These are the activations of a small network on made-up records, seen along a few directions, one row for each record.
Each row is followed by the record's values for the fields KON, DEZE, RIG, TEDOG, TOTEN, FUGO.
A field that a record lacks is written missing.
Other fields move the rows too, some of them a lot.
[ 3.47 -5.12  1.17  3.23 -1.40 -6.15  4.29 -0.42  4.60  0.36  5.28] : KON is lon, DEZE is kog, RIG is dalas, TEDOG is rozo, TOTEN is ditu, FUGO is lalo
[ 0.51  0.02 -1.65  4.13 -1.86 -0.61 -1.41 -0.33  2.79 -0.19  0.95] : KON is lon, DEZE is fav, RIG is dodar, TEDOG is tugo, TOTEN is nebo, FUGO is gilin
[-2.95 -2.86 -0.76 -1.89 -0.12 -1.02  3.58  1.94  0.39  1.02  2.44] : KON is lun, DEZE is missing, RIG is dodar, TEDOG is nuva, TOTEN is tuzon, FUGO is koza
[-1.96 -0.15  0.82 -3.78  1.09  0.49 -4.77  2.36 -5.28  1.03 -3.78] : KON is lun, DEZE is missing, RIG is dodar, TEDOG is tugo, TOTEN is guri, FUGO is koza
[ 0.48 -2.72 -1.53  4.08 -2.33 -3.72  3.62  1.39  3.98 -0.08  6.25] : KON is lon, DEZE is fav, RIG is dodar, TEDOG is nuva, TOTEN is ditu, FUGO is lalo
[-3.04  1.46 -1.64  2.79  0.34 -0.49 -3.95  0.61 -1.99  0.09 -3.02] : KON is semop, DEZE is fav, RIG is dodar, TEDOG is kunop, TOTEN is keru, FUGO is lalo
[ 1.39  1.13 -2.65 -0.24 -0.16 -2.66  2.57 -2.21  0.46 -0.19 -1.95] : KON is tuku, DEZE is kog, RIG is dalas, TEDOG is funu, TOTEN is keru, FUGO is lalo
[-2.54 -2.35 -0.91 -1.68 -2.59 -1.53  2.04  2.26  2.42  1.37  2.24] : KON is lon, DEZE is fav, RIG is dodar, TEDOG is nuva, TOTEN is tuzon, FUGO is koza
[-2.41  2.41  0.94 -0.52  1.43 -0.02 -0.85 -0.05  0.78 -4.06  2.31] : KON is lun, DEZE is missing, RIG is dodar, TEDOG is nuva, TOTEN is nebo, FUGO is seg
[ 1.31  1.46 -0.51 -4.27  3.06  2.48 -2.44  0.22 -0.86 -1.90 -3.04] : KON is vosap, DEZE is kog, RIG is dalas, TEDOG is fuzap, TOTEN is guri, FUGO is seg
[ 1.03 -0.67 -0.61  4.16 -1.88 -1.79  1.73  0.74  2.63 -1.95  3.47] : KON is lon, DEZE is fav, RIG is dodar, TEDOG is nuva, TOTEN is nebo, FUGO is gilin
[ 0.09  3.98 -4.02 -1.21  0.09  4.51 -6.06 -3.19 -5.67  2.98 -4.74] : KON is zeso, DEZE is fav, RIG is dalas, TEDOG is botig, TOTEN is nebo, FUGO is gilin
[-1.12  2.00  0.15 -4.28 -2.61 -0.06  0.15 -1.84 -5.18 -2.03 -2.43] : KON is lun, DEZE is missing, RIG is dalas, TEDOG is rozo, TOTEN is keru, FUGO is koza
[ 3.48 -1.31 -1.73 -2.41  0.46 -1.91 -1.86  1.12 -1.24 -1.79 -1.57] : KON is lun, DEZE is missing, RIG is dalas, TEDOG is rozo, TOTEN is guri, FUGO is lalo
[ 1.67 -4.07  3.01  5.71 -2.78 -2.21  8.07  2.38  8.01  0.99  7.95] : KON is lon, DEZE is fav, RIG is dodar, TEDOG is nuva, TOTEN is ditu, FUGO is nar
[ 2.43  1.63  0.10 -4.73 -0.73 -1.29 -3.58  0.23  0.13 -0.31 -1.32] : KON is lon, DEZE is kog, RIG is dalas, TEDOG is rozo, TOTEN is guri, FUGO is seg
[ 0.03  3.18 -0.26 -2.56 -0.70 -0.68 -1.84  3.72  1.02 -1.17 -0.85] : KON is lon, DEZE is fav, RIG is dodar, TEDOG is nuva, TOTEN is guri, FUGO is seg
[-1.70  2.68  0.47  0.20 -1.35 -0.88 -2.16  0.61  2.33 -2.88  3.13] : KON is lon, DEZE is fav, RIG is dodar, TEDOG is nuva, TOTEN is nebo, FUGO is seg
[ 1.01  4.23 -1.08 -1.39  0.25  1.39 -4.09 -4.01 -6.04  1.95 -6.29] : KON is zeso, DEZE is fav, RIG is dalas, TEDOG is par, TOTEN is keru, FUGO is gilin
[-0.10 -0.25  0.65  3.36  1.16 -0.06 -1.45  1.17 -2.90 -1.25  1.23] : KON is lun, DEZE is missing, RIG is dodar, TEDOG is tugo, TOTEN is nebo, FUGO is gilin
[ 0.80 -2.20  0.77  3.14  2.08  0.99  2.36 -2.75  1.01 -1.53 -0.65] : KON is vosap, DEZE is kog, RIG is dalas, TEDOG is fuzap, TOTEN is keru, FUGO is gilin
[ 0.79  0.68 -4.08 -0.52  0.57 -0.56  0.66  2.93 -0.44 -2.23 -0.73] : KON is lun, DEZE is missing, RIG is dodar, TEDOG is nuva, TOTEN is guri, FUGO is lalo
[ 2.02 -3.95  3.03  4.66 -2.01 -2.74  8.85  4.92  8.04  1.55  5.79] : KON is lon, DEZE is fav, RIG is dodar, TEDOG is nuva, TOTEN is tuzon, FUGO is nar
[ 0.45 -0.36 -1.63 -0.10  1.80  1.69 -1.77  3.23 -3.59 -1.04 -2.48] : KON is lun, DEZE is missing, RIG is dodar, TEDOG is tugo, TOTEN is guri, FUGO is gilin
[-0.36  3.06  0.17 -3.26  3.31  2.00 -2.14 -4.44 -1.83 -2.62  0.44] : KON is vosap, DEZE is kog, RIG is dalas, TEDOG is fuzap, TOTEN is nebo, FUGO is seg
[-0.50 -3.80  2.66  0.06  1.04  2.04 -0.51 -1.82  2.42  2.33  1.78] : KON is semop, DEZE is kog, RIG is dalas, TEDOG is botig, TOTEN is ditu, FUGO is seg
[ 1.62 -4.08  3.59  4.94 -0.86 -1.21  9.23  3.15  5.19 -0.30  5.34] : KON is lun, DEZE is missing, RIG is dodar, TEDOG is nuva, TOTEN is nebo, FUGO is nar
[ 1.05 -2.71 -0.54  2.08  1.55 -1.76  1.70  4.20  1.35 -1.87 -0.51] : KON is lun, DEZE is missing, RIG is dodar, TEDOG is nuva, TOTEN is guri, FUGO is gilin
[-1.47  2.01 -0.81 -3.48  2.21  1.94 -2.15  1.72 -4.20  0.35  1.28] : KON is lun, DEZE is missing, RIG is dodar, TEDOG is tugo, TOTEN is tuzon, FUGO is seg
[ 2.66 -3.73  0.04  2.29 -1.43 -3.84  0.50 -1.22  2.78  1.71  3.80] : KON is lon, DEZE is kog, RIG is dalas, TEDOG is botig, TOTEN is ditu, FUGO is lalo
[ 0.60  2.27  0.35 -0.12 -2.14  3.93  1.44  0.62 -3.46 -1.70 -0.69] : KON is lun, DEZE is missing, RIG is dodar, TEDOG is tugo, TOTEN is keru, FUGO is nar
[ 1.70 -1.66 -1.75 -0.02  1.69 -1.87  3.75 -0.56  0.63 -1.93  0.52] : KON is vosap, DEZE is kog, RIG is dalas, TEDOG is fuzap, TOTEN is ditu, FUGO is lalo
[ 0.28 -2.71 -0.21 -3.92 -1.58 -1.30 -1.18 -0.85  0.40  3.23 -0.10] : KON is lon, DEZE is kog, RIG is dalas, TEDOG is botig, TOTEN is tuzon, FUGO is koza
[ 0.32 -1.61  2.70 -1.98  1.16 -4.27  0.58 -0.67  2.04  1.41 -2.70] : KON is lon, DEZE is kog, RIG is dalas, TEDOG is par, TOTEN is guri, FUGO is koza
[ 2.38  0.34  3.28  1.01 -2.88 -2.04 -0.90 -0.09  0.30 -1.12 -1.16] : KON is lon, DEZE is fav, RIG is dalas, TEDOG is rozo, TOTEN is keru, FUGO is nar
[-0.04  1.33 -2.26  0.06  0.90 -0.45  1.64 -2.34 -1.81 -2.17 -3.34] : KON is vosap, DEZE is kog, RIG is dalas, TEDOG is fuzap, TOTEN is keru, FUGO is lalo
[ 0.36 -0.81  0.88  1.97  2.21  1.51  0.76  1.51  3.59  1.68 -2.64] : KON is semop, DEZE is kog, RIG is dodar, TEDOG is kunop, TOTEN is guri, FUGO is nar
[-0.14 -1.35 -4.10 -0.95  1.34  1.61 -1.06  1.46 -3.13  0.07  1.24] : KON is lun, DEZE is missing, RIG is dodar, TEDOG is tugo, TOTEN is tuzon, FUGO is lalo
[ 1.04 -0.27  1.96  2.81 -3.32 -0.41  3.54  3.26  3.84 -0.87  0.52] : KON is lon, DEZE is fav, RIG is dodar, TEDOG is nuva, TOTEN is guri, FUGO is nar
[ 0.18  1.03  2.84  1.44 -1.59  2.43 -3.31  0.65 -2.36  1.66 -1.81] : KON is semop, DEZE is fav, RIG is dalas, TEDOG is botig, TOTEN is keru, FUGO is nar
[ 1.70 -1.65 -5.06 -1.47 -0.25  1.71 -0.82  0.66 -0.56  0.35  0.95] : KON is lun, DEZE is missing, RIG is dodar, TEDOG is feba, TOTEN is tuzon, FUGO is lalo
[-1.57  3.40  0.71  3.18 -0.87  1.38  1.00 -0.48  2.48  1.64  1.15] : KON is tuku, DEZE is fav, RIG is dodar, TEDOG is kunop, TOTEN is nebo, FUGO is nar
[-2.10  3.96 -1.21 -4.41 -2.93  1.00 -3.33 -3.50 -4.20  0.81 -5.57] : KON is zeso, DEZE is fav, RIG is dalas, TEDOG is par, TOTEN is keru, FUGO is koza
[ 0.61  0.90  2.46  3.04 -1.06 -4.94  1.66 -0.28 -0.33  0.83 -1.92] : KON is lon, DEZE is fav, RIG is dalas, TEDOG is par, TOTEN is keru, FUGO is gilin
[ 3.09  2.19 -2.78 -2.95 -0.75 -1.31 -4.48  0.69 -2.58  1.29 -2.34] : KON is lon, DEZE is fav, RIG is dalas, TEDOG is botig, TOTEN is guri, FUGO is lalo
[-1.49 -0.01 -0.03  2.20 -0.98 -3.49  3.61 -2.67  1.16  1.69 -1.82] : KON is tuku, DEZE is kog, RIG is dalas, TEDOG is par, TOTEN is guri, FUGO is lalo
[ 1.17 -3.63 -2.96  2.31 -0.80 -3.40  3.20  1.25  6.07  0.61  2.54] : KON is lon, DEZE is kog, RIG is dodar, TEDOG is nuva, TOTEN is tuzon, FUGO is lalo
[ 0.53 -0.07 -2.31  0.15  0.99 -0.13 -3.99  1.25 -2.89  3.53  0.30] : KON is semop, DEZE is fav, RIG is dalas, TEDOG is botig, TOTEN is tuzon, FUGO is lalo
[-0.91  0.57  0.04 -1.99  1.97  0.47 -1.86  3.60  1.21 -2.76 -1.06] : KON is lun, DEZE is missing, RIG is dodar, TEDOG is nuva, TOTEN is guri, FUGO is seg
[ 0.02 -0.87  4.45  3.56  2.13 -1.58  3.55 -0.39  1.91 -0.53  2.97] : KON is lun, DEZE is missing, RIG is dalas, TEDOG is par, TOTEN is nebo, FUGO is nar
[-1.97  3.57 -1.08 -1.99 -0.93  1.84 -4.50 -2.31  0.63 -1.43 -4.94] : KON is lon, DEZE is kog, RIG is dodar, TEDOG is kunop, TOTEN is keru, FUGO is seg
[-0.28  0.53 -2.56 -0.14  1.88  0.40  1.11 -0.97 -1.05 -1.60 -3.75] : KON is vosap, DEZE is kog, RIG is dalas, TEDOG is fuzap, TOTEN is keru, FUGO is lalo
[-2.16  2.14 -1.54 -2.18 -0.44  2.23 -5.74  2.74 -2.39  1.73  0.57] : KON is lun, DEZE is missing, RIG is dodar, TEDOG is tugo, TOTEN is tuzon, FUGO is seg
[-4.52  3.21  0.43  0.65  3.66  1.39 -3.64 -0.50 -0.83 -1.56 -0.15] : KON is vosap, DEZE is fav, RIG is dodar, TEDOG is kunop, TOTEN is nebo, FUGO is seg
[ 1.30  3.75  2.01  0.10 -1.90  1.21  1.29 -1.72 -2.70  2.17 -2.07] : KON is tuku, DEZE is fav, RIG is dalas, TEDOG is funu, TOTEN is keru, FUGO is nar
[-0.33  0.52  1.09  1.71 -0.29  2.97  1.84  0.43  0.10 -1.76  3.16] : KON is lun, DEZE is missing, RIG is dodar, TEDOG is tugo, TOTEN is nebo, FUGO is nar
[ 2.64 -1.02  2.71  2.77 -2.10 -1.46  5.64  5.05  5.21  0.01  1.83] : KON is lon, DEZE is fav, RIG is dodar, TEDOG is nuva, TOTEN is guri, FUGO is nar
[-0.18  0.90 -0.97 -0.19  1.85  0.87 -6.62 -1.39 -6.03 -0.67 -0.77] : KON is lun, DEZE is missing, RIG is dalas, TEDOG is botig, TOTEN is nebo, FUGO is lalo

Which values does each new row have?
[ 2.37 -0.81  2.47  2.11 -2.46 -1.05  4.82  4.77  4.90  0.06  1.93] : KON is lon, DEZE is fav, RIG is dodar, TEDOG is nuva, TOTEN is guri, FUGO is nar
[ 1.67 -1.15  2.02  1.98  0.27  0.47  5.75  4.32  3.64 -0.88  1.53] : KON is lun, DEZE is missing, RIG is dodar, TEDOG is nuva, TOTEN is guri, FUGO is nar
[-0.06  3.19 -1.08 -4.94  4.27  3.79 -4.36 -0.62 -2.61 -0.93 -4.19] : KON is vosap, DEZE is kog, RIG is dalas, TEDOG is fuzap, TOTEN is guri, FUGO is seg
[ 0.37 -2.66 -2.90  0.96  0.91 -2.21  4.49  2.48  1.45 -0.24  3.62] : KON is lun, DEZE is missing, RIG is dodar, TEDOG is nuva, TOTEN is tuzon, FUGO is lalo
[-3.64  0.42 -0.37 -1.17 -4.39 -0.25 -1.25  0.49 -0.50 -1.41 -2.57] : KON is lon, DEZE is fav, RIG is dodar, TEDOG is nuva, TOTEN is keru, FUGO is koza
[-3.09 -2.44  0.95 -0.94 -0.90  0.09 -0.08 -0.65 -0.20 -2.87  2.17] : KON is lun, DEZE is missing, RIG is dodar, TEDOG is nuva, TOTEN is nebo, FUGO is koza
[-1.42  2.41  0.77  0.63 -1.31 -1.16 -1.54  0.79  2.67 -3.06  2.89] : KON is lon, DEZE is fav, RIG is dodar, TEDOG is nuva, TOTEN is nebo, FUGO is seg
[-1.64  6.03 -1.86 -4.73 -1.00  4.83 -4.76 -0.58 -7.70 -2.68 -3.13] : KON is lun, DEZE is missing, RIG is dodar, TEDOG is tugo, TOTEN is keru, FUGO is seg
[-0.14  0.16 -2.43  0.82 -1.53  3.55 -3.54  0.43 -4.77 -2.26 -3.32] : KON is lun, DEZE is missing, RIG is dodar, TEDOG is tugo, TOTEN is keru, FUGO is gilin
[-1.41  2.39  0.76  0.53 -1.21 -1.10 -1.56  0.74  2.64 -3.06  2.87] : KON is lon, DEZE is fav, RIG is dodar, TEDOG is nuva, TOTEN is nebo, FUGO is seg
[-0.39  3.49 -1.16 -5.31  4.71  3.72 -4.71 -0.61 -3.10 -0.79 -4.53] : KON is vosap, DEZE is kog, RIG is dalas, TEDOG is fuzap, TOTEN is guri, FUGO is seg
[-0.52 -1.01  2.12 -4.03 -0.03 -2.99  0.06  1.51 -2.77 -0.64 -1.83] : KON is lun, DEZE is missing, RIG is dalas, TEDOG is rozo, TOTEN is guri, FUGO is koza
[-2.29 -2.45  0.26 -2.87 -0.23 -0.82 -0.09  3.23  0.09 -1.82 -1.91] : KON is lun, DEZE is missing, RIG is dodar, TEDOG is nuva, TOTEN is guri, FUGO is koza
[ 1.37 -2.02 -0.08  1.62  1.12  0.01  2.44 -1.07 -1.18 -2.90 -2.10] : KON is vosap, DEZE is kog, RIG is dalas, TEDOG is fuzap, TOTEN is keru, FUGO is gilin
[-1.31  2.34  1.15  0.37 -1.38 -1.55 -1.31  0.81  2.10 -2.64  2.91] : KON is lon, DEZE is fav, RIG is dodar, TEDOG is nuva, TOTEN is nebo, FUGO is seg
[-3.29 -2.05  1.51 -1.28 -1.80 -0.39  0.13  0.34 -1.55 -3.06 -2.91] : KON is lun, DEZE is missing, RIG is dodar, TEDOG is nuva, TOTEN is keru, FUGO is koza
[ 2.33 -1.39  1.56  3.18 -0.01 -3.59 -0.31 -2.58  2.39  0.17  1.13] : KON is lon, DEZE is kog, RIG is dalas, TEDOG is par, TOTEN is nebo, FUGO is gilin
[ 0.33 -4.81  2.12 -0.26 -3.03 -3.88  2.39 -1.36  3.81  0.85  3.62] : KON is lon, DEZE is kog, RIG is dalas, TEDOG is rozo, TOTEN is ditu, FUGO is koza
[-0.18  1.76 -1.24 -3.72  3.79  2.89 -2.18  0.92 -0.34 -2.39 -2.77] : KON is vosap, DEZE is kog, RIG is dalas, TEDOG is fuzap, TOTEN is guri, FUGO is seg
